These are the activations of a small neural network, seen along a few directions. Each row is one input.
Each table varies a few parts of the input and shows all the possible inputs, shuffled.
Descriptions start from the smaller parts, as in this example, which fits no table here: one of 3 separate values, together with either a single point or one of 11 places around a ring or (one of 4 places along a line, together with one of 8 places around a ring).
Shared parts are said once, and a part with two or three values counts as separate values.

Other details of the inputs shift rows strongly along two fixed directions, in all tables alike. That doesn't count.

A family of inputs:
x1: -7; -2; -18; -18; 6; 0; 17; -26; 23; -8; 2; -18
x2: -4; 3; 1; 3; 10; -1; 6; 4; 1; -13; -10; -4
x3: 34; -6; 25; -8; 5; 5; -19; 9; -17; -7; -15; 28
x4: -8; 24; 8; -2; 2; 15; -27; 26; -23; -1; 2; 12
x5: -8; 7; -22; -19; -9; 13; 15; 17; 2; -5; 14; -3
x6: -17; -1; -7; 12; 1; 3; -5; 7; -2; 14; 3; -12
x7: 21; -11; 3; -6; -8; -7; -11; 11; -7; -1; 8; 16
x8: 16; 3; 16; -2; -13; 3; -1; 6; 7; 14; -1; 17
x9: -12; -2; 7; 5; 17; -16; 13; -36; 11; 4; -2; -26
x10: -6; 5; -2; 11; -1; -5; 3; 8; -15; 11; -3; -2
x11: 16; -20; 5; 9; 3; -8; 8; -41; 17; -6; -7; -11
x12: 6; -19; 13; 19; 13; -30; 10; -52; 26; -12; -11; -24
x13: 25; -14; 13; 5; -6; 0; -19; 7; -10; -3; -5; 33
x14: 2; -10; -3; 3; -2; 9; -9; -4; -1; 18; 4; -5
x15: -2; 19; 1; -10; -3; 29; -19; 16; -19; 2; 7; 10
x16: 15; -6; 14; 2; -2; -22; -19; 21; -12; -5; 2; 18
x17: -1; 3; 4; -10; 2; -18; 1; 9; 1; -10; 5; -2
x18: 25; -11; 29; -6; 13; -14; -8; -35; -3; 8; -6; 3
x19: -5; -7; -1; 15; -1; -8; -3; 4; 1; -9; -4; 10
x20: -26; 17; -22; -12; -2; 11; 5; 29; -1; -13; -1; 0
x21: -28; 12; -40; 1; -15; 35; 26; 21; -12; 15; 11; -10
x22: -37; 15; -24; 9; -10; 6; 38; -3; 32; 8; 7; -28
Description of these inputs: one of 2 separate values, together with either a single point or one of 4 places along a line or one of 6 places around a ring.
Q: Which other rows does x2 become when the place on the ring of 6 takes its other values? List them by row number.
A: x12, x16, x17, x19, x20

A family of inputs:
x23: -31; 8; -9; 6; 2; 3; 12; 17; -11; 2; -5; -10
x24: -13; -4; -1; 3; 14; -18; -2; -18; 7; 0; 14; -20
x25: -6; -8; -5; 7; 4; -13; 15; -18; 20; -8; -2; -9
x26: -4; -2; -15; -9; -1; 16; 6; -4; -2; -2; 1; -5
x27: 14; -4; 1; -3; -7; 9; -6; 15; -9; 12; 3; 12
x28: -11; 0; 4; 8; 9; -17; 4; -14; 10; 1; -9; -25
x29: 38; -13; 30; -5; 7; -4; -35; -2; -26; -2; -15; 31
x30: 41; -8; 33; -22; 2; -10; -32; 4; -17; 2; -8; 31
x31: -7; 7; -6; 0; 8; -26; 5; -21; 3; 0; 10; -19
x32: 10; -9; 7; -1; 11; -16; 8; -38; 19; -17; -3; -16
x33: -11; 6; 0; 8; 12; -16; 2; -15; 17; -1; -7; -20
x34: 41; -16; 31; 8; 2; -6; -32; 3; -24; 10; -11; 31
x35: -16; 9; -20; 1; -1; 22; 9; 14; -5; -18; 0; -1
x36: -25; 12; -25; 7; -12; 29; 5; 50; -17; -8; -2; 21
x37: 11; -1; 1; -17; -3; 11; -9; 10; -11; -1; -1; 12
x38: -6; -2; -9; 7; -13; 1; 11; 5; 7; 4; 6; -4
x39: -17; 13; -2; 2; -1; 21; -11; -12; 6; 13; 4; -7
x40: 34; -8; 36; -2; 1; -23; -27; 14; -9; -5; -12; 36
x41: 4; -12; -8; 6; 1; 0; 12; -24; 12; 10; 4; -15
x42: 5; -1; 5; 9; -18; 10; -12; 33; -20; 4; -2; 25
x43: 3; 1; -2; -13; 5; -9; 13; -20; 20; -14; 4; -12
x44: -8; 4; -21; -9; -11; 20; 12; 16; 2; 13; 11; -2
x45: 6; -18; 7; 21; 3; -20; 8; -37; 16; 3; -3; -12
x46: -23; 10; -12; 3; 4; 8; -2; 18; -1; -2; 7; -14
x47: -16; 9; -18; -7; -8; 5; 16; 20; 10; -5; 5; 4
x48: -15; 20; -21; -13; -13; 32; 5; 47; -14; -15; 6; 12
x49: 11; -13; 9; 4; -2; -26; 11; -34; 25; 6; 4; -13
x50: -10; 20; 9; 2; 5; 17; 12; -8; -8; 16; 1; -10
Q: What is each input in this table made of?
A: either one of 2 separate values or one of 6 places along a line or (one of 4 places along a line, together with one of 5 places around a ring)
Q: A walk changes only the place on the line of 6. It starts at x31 and steps to x24. List the rest of the walk in order.
A: x46, x33, x28, x23
Q: A walk changes only the place on the line of 4. It starts at x45 and steps to x42. List the rest of the walk in order.
A: x38, x49

A family of inputs:
x51: 11; -6; 13; -6; 17; -26; 13; -39; 26; -20; -10; -14
x52: -17; -4; -39; 0; -23; 13; 22; 31; 7; -1; 15; 2
x53: 28; -6; 29; 7; -13; -13; -16; 28; -14; 4; -12; 37
x54: -36; 11; -58; -17; -12; 29; 32; 30; 10; -24; 17; -11
x55: 4; 9; 32; 9; 15; -20; -41; 28; -34; -14; -17; 20
x56: 17; 9; 24; -3; -1; 20; -27; 28; -24; -15; -19; 37
x57: -34; 18; -54; -23; -18; 29; 28; 29; 10; 5; 30; -16
x58: -23; 22; -16; -7; -10; 35; 10; 17; 0; 14; 9; -5
x59: 7; -15; 10; 20; 2; -12; 13; -40; 25; 7; -8; -11
x60: 13; -19; -3; -2; 18; 1; 6; -51; 9; -12; -6; -17
x61: -14; 6; 16; 9; 20; -33; -6; -30; 9; 13; 4; -32
x62: 28; -18; 12; 10; -9; 14; -21; 13; -27; 10; -8; 30
x63: 12; -12; 1; -9; 10; 1; 5; -49; 10; 16; 9; -22
x64: -5; 4; 19; 25; -3; -14; -29; 42; -32; 7; -9; 22
x65: 9; 1; 15; -12; 8; -25; 12; -37; 26; 10; 5; -19
Q: What is each input in this table made of?
A: one of 3 separate values, together with either a single point or one of 4 places along a line
Q: The inputs of x53 and x65 match in every part but the choice among 3 separate values. If x64 is changed in the same way as x53 into x65, which row does it become?
A: x61
Q: Which other rows does x57 become when the choice among 3 separate values takes its other values? List them by row number.
A: x52, x54
Q: Which other rows does x62 become when the choice among 3 separate values takes its other values? List them by row number.
A: x60, x63
